A small network was shown many inputs. Here are its activations along a few directions, one row for each input.
In each table, some parts of the input vary, and every possible input appears once, in random order.
A made-up example of a description, with smaller parts first: ring(5) and (point or line(11) or (values(3) and line(6))).
Shared parts are said once, and a part with two or three values counts as separate values.
(in the rows, 128 means zero)

Other details of the inputs vary at random and push rows far along three fixed directions, the same in every table; ignore that.

Rows:
R1: [110 139 153 159 109 128 110  87 157 149 124]
R2: [123 147 162 147 104 143 123 102 172 137 129]
R3: [134 160 148 152 106 123 108 103 165 156 129]
R4: [107 153 165 164 127  95 135 160 103 103 117]
R5: [105 143 173 163 124 107 146 159 109  90 119]
R6: [130 118  92  96 101 182  93 120 136 121 101]
R7: [139 146 173 162 143  91 132 135  96 112 150]
R8: [116 143 160 146 117 136  95  96 161 140 139]
R9: [ 97 102  84 133 198 108 134 156 218 163 119]
R10: [121 147 155 153  99 132 120 103 166 151 122]
R11: [121  59  55  70 220  92 182 162 109 148 117]
R12: [136 112  99  91 110 172 108  82 125 137 113]
R13: [126 155 162 168 134  98 132 160 107  94 129]
R14: [103 161 148 165 117 107 146 162  98 108 178]
R15: [164 115  94  94  95 165 104 106 135 143 119]
R16: [134 123  68 101  94 168 116  80 114 157 165]
R17: [152 120 105 112 127 137 130 159  72  93 111]
R18: [158 119 108 105 135 119 138 123  60 111 124]
R19: [114 140 184 153 138 101 148 129  99 104 139]
R20: [103  89  90 132 195 116 128 165 224 151 131]
R21: [149 121 126  87 123 138 153 140  72 108 119]
R22: [115 146 173 156 130 104 122 171 108  93 135]
R23: [122 139 156 149 114 131  90  97 161 142 144]
R24: [126 114  93 103  98 185 111 111 137 116  93]
R25: [147 114 122  96 115 132 162 138  72 110 111]
R26: [167 126  87 100 101 162 113  95 133 144 114]
R27: [123 152 146 157 117 119  98  88 155 154 131]
R28: [130 139 152 156 113 127  91  97 161 142 143]
R29: [172 122 114 100 126 129 144 143  70 113 126]
R30: [135 148 183 144 128  96 136 156 107 113 150]
R31: [144 131  71  96  84 172 126  96 124 160 162]
R32: [109  99 119 122 217  62 190 184 154 151 137]
R33: [126 115 109 110 117 135 144 154  69  99  94]
R34: [130 119 117  99 125 146 139 155  73  88 104]
R35: [ 93  80 101 126 200 109 155 124 214 167 132]
R36: [127 151 162 141 106 140 105 111 171 143 137]
Each input here is: values(3) and (point or ring(11)).
The inputs of R7 and R29 match in every part but the values(3) part. If R18 is changed in the same way as R7 into R29, which row does it become?
Answer: R26
List by row number the other rows that have the values(3) part in common with R6.
Answer: R4, R5, R9, R13, R14, R17, R20, R22, R24, R33, R34
Which other rows does R14 become when the values(3) part takes its other values? List them by row number.
Answer: R16, R31
Which other rows does R28 become when the values(3) part takes its other values? List them by row number.
Answer: R15, R20

Rows:
R37: [ 97 191 222 208 106  92 113  98 138 131 140]
R38: [155 123 107  90  88 173 101  86 143 143 116]
R39: [159 125 106  93  90 177 100  90 143 143 116]
R40: [149 117 118 116 155  94 144 163  45 103 126]
R41: [148 119 106  96  79 172 115  84 142 150 107]
R42: [ 95  81  65 113 240  87 194 172 241 200 203]
R43: [134 108 133 107 155  99 163 147  43 104 124]
R44: [113 110  88 101 168 102 196 206  46  97 173]
R45: [134 114  97 107  89 164 101  69 129 148 105]
R46: [125 124  89 114  81 182 110  94 143 126  89]
R47: [115  97 103 123 213 100 145 152 246 174 146]
R48: [151 122 113 120 150  90 141 165  46 104 121]
R49: [167 133  88 107  84 166  92 104 143 148 107]
R50: [126 116  98 107  86 188  95 100 140 129 101]
R51: [106 189 210 215  95 107  92 144 155 106 141]
R52: [116 176 230 190 106  99 128 120 153 127 151]
R53: [133 132  69 112  84 168 102  71 118 161 166]
R54: [108 193 204 219  91 103  90 146 155 107 135]
R55: [ 88  87  94 141 216  92 159 125 232 178 132]
R56: [118 175 230 191 107  98 123 123 152 128 154]
R57: [135 104 131 106 160  97 160 152  42 105 127]
R58: [148 109 125 110 167 100 155 156  46  96 131]
R59: [129 119 131 107 143 120 151 178  59  81 120]
R60: [122 115 135 110 136 121 161 170  57  86 114]
R61: [126 117 132 104 140 115 151 173  59  80 120]
R62: [144 120  97 105 100 170  87  75 130 142 114]
R63: [ 88 182 223 208  86 109 113 126 154 108 136]
R64: [131 180 224 195 114 101 118 127 156 119 158]
R65: [139 122  93 111  92 191  90 104 144 120 105]
R66: [149 122 135 105 136 104 184 155  57 102 117]
R67: [119 130  93 107  86 186 105  97 139 134  89]
R68: [145 132 104  95  87 176 116  83 139 154 101]
R69: [134 123 124 110 144 114 145 182  61  79 118]
R70: [ 92  83 101 128 225  91 140 132 233 175 146]
R71: [118  94  97 130 211  99 145 160 245 180 144]
R72: [149 125  90 107 100 164  80  79 132 140 112]
What do these inputs look like to the network?
Answer: values(3) and (point or line(11))
The inputs of R37 and R67 match in every part but the values(3) part. If R45 is changed in the same way as R37 into R67, which row does it become?
Answer: R63
Which other rows does R54 become when the values(3) part takes its other values? List them by row number.
Answer: R48, R49
List by row number the other rows that have the values(3) part in common with R39.
Answer: R38, R41, R42, R47, R49, R52, R56, R64, R66, R68, R71

Rows:
R73: [117 161 176 168 120  99 128 137 128 121 151]
R74: [145 118 109 112 121 145 112 111 137 137 120]
R75: [133 144 118 129  80 165  95  91 120 129 128]
R76: [ 99 121 137 145 175  92 153 157 157 137 156]
R77: [132 123 100 115 113 147 119 115 134 141 128]
R78: [127  95 107 110 183 113 142 134 177 156 124]
R79: [119  97 102 112 182 112 147 130 176 156 124]
R80: [125 134 111 133 107 152 104 102 152 143 132]
R81: [103  90  79 116 184 134 135 163 193 136 109]
R82: [121 160 179 167 121 100 126 140 129 122 151]
R83: [116 145 171 163 137  94 136 138 119 119 144]
R84: [110  93  95 117 180 117 143 134 173 152 135]
R85: [125 155 189 164 129  96 128 127 128 124 135]
R86: [147 124 101 102 118 138 133 133  75 113 124]
R87: [119 160 180 166 120 103 138 134 130 121 151]
R88: [120 127 115 126 100 170 105 115 172 129 102]
R89: [114 101  88 121 177 119 143 142 174 153 139]
R90: [152 109 109  95 140 120 147 148  63 109 119]
R91: [136 118 103 116 118 145 117 107 133 139 120]
R92: [144 127 128 117 137 115 140 153  82 109 135]
R93: [110 142 184 160 139 103 132 152 131 102 105]
R94: [136 138 131 122  83 160 100  78 120 134 113]
R95: [135 134 121 125 104 153 112 103 158 146 131]
R96: [122 101  97 113 175 117 140 147 178 154 139]
R97: [143 140 130 124  82 157 100  80 121 136 110]
R98: [118 150 171 159 130 100 148 142 123 122 151]
R99: [134 135 114 131 108 151 101 105 155 143 130]
R100: [145 142 123 127  80 158  95  86 123 130 116]
R101: [131 141 116 124  67 181  85 109 131 114  94]
R102: [114 158 180 167 119 104 138 133 128 122 153]
R103: [148 108 116  87 141 113 164 149  31 101 113]
R104: [110 157 181 166 120 106 138 132 128 120 155]
R105: [158 113 116  85 135 120 166 163  39  98 127]
R106: [129 123 100 114 114 148 118 114 133 141 129]
R107: [146  99 103  83 139 129 154 177  30  72  86]
The inputs of R80 and R83 match in every part but one. If R86 is changed in the same way as R80 into R83, which row does it become?
Answer: R100
What do these inputs look like to the network?
Answer: line(5) and (point or line(6))
Start at R105 and move only the line(6) part, one step at a time. The first step leads to R95. Which rows follow, in order?
Answer: R87, R98, R102, R104
List by row number the other rows that have the line(5) part in common with R94.
Answer: R78, R79, R85, R93, R97, R103
List by row number the other rows that have the line(5) part in common with R73.
Answer: R76, R77, R82, R96, R101, R106
